A small network was shown many inputs. Here are its activations along a few directions, one row for each input.
Each table varies a few parts of the input and shows all the possible inputs, shuffled.
A made-up example of a description, with smaller parts first: values(3) and (point or ring(9) or (line(4) and ring(5))).
Shared parts are said once, and a part with two or three values counts as separate values.
(in the rows, 100 means zero)

Other details of the inputs vary at random and push rows far along three fixed directions, the same in every table; ignore that.
To show where, the next rows are all for the same input, with only those details redrawn:
60,132,99,85,77,93,86,89,85,99,111,92,78
142,76,95,123,130,111,73,101,92,109,131,108,99
99,99,99,106,101,96,121,113,109,95,92,96,98
60,134,97,69,82,110,47,71,58,104,139,120,64
108,96,98,117,104,93,113,111,110,100,99,85,101
113,97,96,112,109,102,74,95,89,107,127,96,92
119,88,98,120,112,97,111,113,110,101,101,90,104
61,132,99,86,77,93,86,89,85,100,111,91,79

Table:
r1: 99,99,99,105,101,97,121,113,108,95,92,96,98
r2: 106,95,96,113,103,92,110,111,112,99,93,90,109
r3: 88,103,102,75,100,115,105,97,84,89,102,130,83
r4: 84,116,95,108,81,80,108,107,113,102,92,75,99
r5: 146,74,97,123,125,108,72,96,93,111,129,103,102
r6: 106,95,96,112,103,92,109,111,112,98,94,92,108
r7: 100,96,103,99,100,97,117,103,108,97,84,94,112
r8: 144,73,94,119,130,111,73,100,98,110,121,111,116
r9: 99,97,106,100,102,99,119,103,106,93,85,93,111
r10: 102,90,105,89,110,111,124,106,102,89,82,116,109
r11: 102,96,103,99,99,97,119,105,108,97,87,94,106
r12: 89,106,99,102,94,91,110,102,107,100,89,85,109
r13: 89,107,97,102,93,91,107,104,109,100,89,87,111
r14: 89,107,100,110,95,89,110,108,108,96,94,82,105
r15: 85,117,95,94,89,96,76,90,87,106,118,99,84
r16: 94,104,106,106,95,92,113,99,103,99,95,75,105
r17: 83,116,95,108,81,81,109,107,112,103,92,75,99
r18: 94,105,102,104,91,90,106,100,109,101,88,82,113
r19: 110,96,100,109,112,104,74,90,88,107,121,94,105
r20: 106,90,98,92,104,107,124,113,107,92,85,120,100
r21: 125,88,113,108,99,105,66,71,101,122,106,97,103
r22: 114,97,97,113,109,102,74,95,90,107,127,97,91
r23: 67,126,102,84,77,94,82,83,89,103,102,89,98
r24: 77,120,114,84,67,96,78,70,101,115,89,94,94
r25: 117,96,94,113,108,99,72,96,93,110,125,98,93
r26: 85,113,102,103,82,84,109,100,109,102,89,71,106
r27: 95,105,101,103,91,92,109,101,107,101,91,82,108
r28: 104,90,105,90,109,110,128,108,102,89,85,115,103
r29: 94,104,104,103,93,90,108,98,107,100,89,81,111
r30: 121,90,117,108,100,107,66,70,97,120,109,94,101
r31: 102,97,100,102,97,95,120,108,109,95,89,96,99
r32: 98,93,99,90,109,109,124,116,105,86,85,125,101
r33: 99,86,100,54,115,135,118,103,83,84,88,171,89
r34: 112,94,98,114,99,91,110,109,113,101,95,86,106
r35: 86,103,97,73,102,113,99,97,88,93,96,134,95
r36: 97,93,94,86,104,108,122,117,108,88,81,132,103
r37: 115,94,92,112,109,101,71,98,96,108,120,102,105
r38: 121,86,102,118,111,97,112,108,108,98,101,88,104
r39: 95,88,99,55,121,137,115,105,82,80,90,176,91
Q: Describe the family of inputs behind these rows.
A: values(3) and (point or (values(2) and ring(6)))
Q: Changing only the values(3) part turns r24 into r21. The same change can be made to r36. Which row results?
A: r6
Q: List by row number the other rows that have the values(3) part in common with r38.
A: r1, r3, r9, r10, r14, r16, r19, r22, r28, r30, r32, r39
Q: Change only the values(2) part in r11. List by row number the other rows that result.
A: r33
Q: Change only the values(3) part in r2. List by row number the other rows that result.
A: r14, r37
